These are the activations of a small neural network, seen along a few directions. Each row is one input.
Each table varies a few parts of the input and shows all the possible inputs, shuffled.
A made-up example of a description, with smaller parts first: ring(8) and (point or ring(11) or (values(2) and line(6))).
Shared parts are said once, and a part with two or three values counts as separate values.

Other details of the inputs shift rows strongly along two fixed directions, in all tables alike. That doesn't count.

Rows:
r1: 11 -21 -19 13 -12 -4 -9 4 2 -17 5
r2: -12 34 -9 24 18 -54 47 -4 -35 30 -21
r3: 16 -6 -15 2 -12 -13 -17 2 15 -10 14
r4: 9 -23 -15 12 -12 -5 -2 -4 14 -15 1
r5: -4 13 25 -19 9 35 -9 -5 -3 13 -5
r6: -6 8 22 -23 10 37 -5 -7 0 7 -9
r7: -17 18 1 21 15 -53 47 -1 -26 41 -28
r8: 10 -22 -10 7 -7 -13 -8 -7 20 -14 5
r9: -5 15 26 -21 14 34 -1 -7 -9 -11 -4
r10: -1 -19 -22 -4 -5 -8 -2 6 22 -6 20
r11: -11 10 32 -7 -6 27 -10 -4 -10 3 -5
r12: -9 19 22 -18 2 33 -15 -6 -6 12 -6
r13: 10 -18 -11 7 -21 -11 -17 8 9 -8 7
r14: 3 -10 6 0 -1 -5 -1 13 -4 6 1
r15: -3 13 30 -23 13 28 0 -4 -5 -5 -3
r16: 7 3 -4 6 -12 -18 -3 -2 5 -2 5
r17: 17 -16 -20 -2 -5 -6 -6 -1 22 -6 7
r18: 9 -15 -17 16 -7 -7 -12 -9 9 -19 7
r19: 12 -27 -11 3 -12 -10 -6 6 13 -11 3
r20: 2 -15 -19 1 -8 -8 -8 9 21 -2 26
r21: 17 -9 -23 7 -3 -4 -9 -3 8 -20 12
r22: -11 3 32 -17 5 38 -2 0 -16 -9 -11
r23: 15 -16 -11 1 -10 -11 -2 -3 20 -17 8
r24: -1 18 0 0 2 -10 2 0 -7 19 -4
r25: -11 2 28 -18 8 34 1 5 -17 -6 -11
r26: 14 -24 -9 8 -14 -10 -11 8 12 -7 8
r27: 0 -5 3 1 -9 -7 -8 13 -6 5 0
r28: -14 26 3 23 18 -59 38 -4 -25 41 -20
r29: 3 4 -16 3 4 6 -2 -7 -3 5 -5
r30: -8 5 35 -7 1 29 -3 -4 -6 3 -4
r31: 20 -11 -13 2 -5 -12 -11 2 18 -9 15
r32: -20 11 -19 5 13 -29 30 4 -11 19 -1
r33: 12 -29 -12 0 -9 -9 -5 12 12 -10 4
r34: -1 -4 -4 15 -4 1 3 -5 -7 -5 -4
r35: -11 14 31 -9 0 20 -13 -8 -9 0 -4
r36: -6 13 28 -17 7 31 4 -9 -8 -13 -5
r37: 17 -9 -29 8 -5 0 -9 -4 11 -11 9
r38: -2 -9 -21 1 -16 -9 -15 9 17 -3 25
r39: -25 20 19 -17 12 43 0 0 -18 -3 9
r40: -1 -5 -2 6 2 -8 3 -10 2 -8 -5
r41: -12 24 -15 10 20 -36 37 -6 -22 39 -27
r42: -7 27 4 14 13 -47 37 -1 -20 31 -14
r43: -5 15 20 -21 12 38 0 -7 -7 -2 -7
r44: 19 -12 -17 3 -6 -6 -11 1 20 -1 12
r45: -7 2 -26 16 -3 -2 -14 29 33 -17 8
r46: -10 5 25 -12 7 38 -4 5 -24 -7 -7
Each input here is: point or (line(5) and (point or line(8))).
Start at r41 and move only the line(8) part, one step at a time. The first step leads to r43. Which rows follow, in order?
> r9, r36, r40, r4, r22, r25
Change only the line(5) part in r3. List by row number the other rows that result.
> r9, r15, r21, r31
Change only the line(5) part in r35. List by row number the other rows that result.
> r8, r18, r28, r40

Rows:
r47: -1 3 4 -9 2 11 -6 5 -1 9 3
r48: 17 -29 -25 9 -18 -4 -13 -4 17 -22 14
r49: -6 2 8 -7 7 8 4 2 3 -2 2
r50: 8 -12 0 -11 -5 24 -20 0 24 -21 18
r51: -9 2 11 7 -4 -3 0 11 -7 1 -3
r52: -3 -1 8 -3 4 -1 8 1 0 5 -5
r53: -1 1 10 0 5 -3 8 -5 -3 -1 -4
r54: -8 8 -6 1 8 5 2 0 -5 3 -1
r55: 5 2 15 -2 3 5 1 -9 -1 -5 -2
r56: -4 12 0 -3 0 13 -3 -6 -2 1 6
r57: -4 0 1 3 5 2 3 -6 -11 -1 -8
r58: 11 -20 -31 7 -14 -3 -13 1 21 -16 20
r59: -5 5 7 -9 4 8 -1 0 7 4 2
r60: -12 9 7 4 -3 -2 -4 11 -3 6 2
r61: -9 3 -5 0 8 5 4 2 -7 1 -4
r62: 3 2 12 0 1 -4 4 -9 -1 4 -8
r63: 17 -19 -28 17 -14 -24 -2 -7 9 -9 8
r64: 4 -10 -37 26 2 -46 18 3 -3 9 -5
r65: -2 -1 11 -2 1 -3 6 -5 -1 4 -7
r66: -1 0 10 -7 2 6 2 -4 -7 -8 0
r67: -6 0 3 -8 2 0 4 6 -2 9 -3
r68: 14 -29 -27 9 -16 -3 -10 1 17 -21 16
r69: 0 15 -4 2 6 5 2 -3 1 3 -7
r70: -1 14 3 -2 7 -1 2 -4 4 5 4
r71: -1 10 8 -7 3 7 -5 -5 7 5 2
r72: -2 1 8 -1 7 -1 10 1 -1 0 -2
r73: 5 -7 4 -2 -17 22 -33 6 19 -19 18
r74: -1 10 -34 22 8 -46 25 5 -2 19 -12
r75: -3 5 15 9 -7 -6 -3 2 -9 1 -5
r76: -7 2 14 7 -7 -5 -2 5 -9 1 -5
r77: 18 -26 -26 9 -12 1 -12 3 22 -24 6
r78: -5 6 2 -7 2 -1 0 3 0 11 -1
r79: -9 1 1 -5 2 14 3 1 -5 -2 4
r80: 0 3 2 3 4 3 6 -4 -6 -3 -13
r81: 8 -2 13 -4 -2 8 -6 -5 -7 5 -5
r82: -4 11 -2 -2 5 13 -6 -6 -2 0 1
r83: 17 -16 4 -9 -11 21 -21 -8 12 -30 13
r84: -5 5 -4 0 7 5 7 4 -2 0 -9
r85: -5 9 3 -9 5 8 0 2 -1 -4 8
r86: 0 -4 12 -8 -3 6 -2 -2 -4 2 -5
r87: 11 -7 -35 28 -1 -50 14 -6 -3 8 -7
r88: -2 15 0 -5 5 -2 2 -3 -3 2 6
r89: 1 7 3 5 2 -25 14 -5 -13 20 -14
r90: 3 -5 11 -5 -2 9 -3 -1 -7 5 -4
r91: -7 1 5 -6 5 -1 7 3 3 6 -3
r92: 1 -3 5 -2 2 2 3 5 -8 10 -4
r93: -2 -2 6 -5 0 -1 5 4 -5 8 -5
r94: -13 2 12 0 -4 8 -6 13 -3 -1 2
r95: -1 11 2 -6 1 -1 -3 -2 0 13 0
r96: -7 4 1 -6 6 -1 8 5 -6 -1 3
r97: 5 6 3 5 4 2 4 -8 -6 -2 -14
r98: -3 2 4 -4 5 -2 9 2 -8 -3 1
r99: -2 -2 6 -9 2 11 -2 7 -4 7 1
r100: 3 8 5 -8 1 10 -9 0 -1 10 3
What is each input in this table made of?
> line(6) and (point or line(8))
Changing only the line(6) part turns r91 into r62. The same change can be made to r61. Which row results?
> r87
List by row number the other rows that have the line(6) part in common with r72.
> r51, r52, r64, r68, r77, r92, r93, r98
Change only the line(6) part in r93. List by row number the other rows that result.
> r67, r78, r86, r89, r95
List by row number the other rows that have the line(6) part in common with r82.
> r56, r69, r70, r71, r73, r88, r95, r100
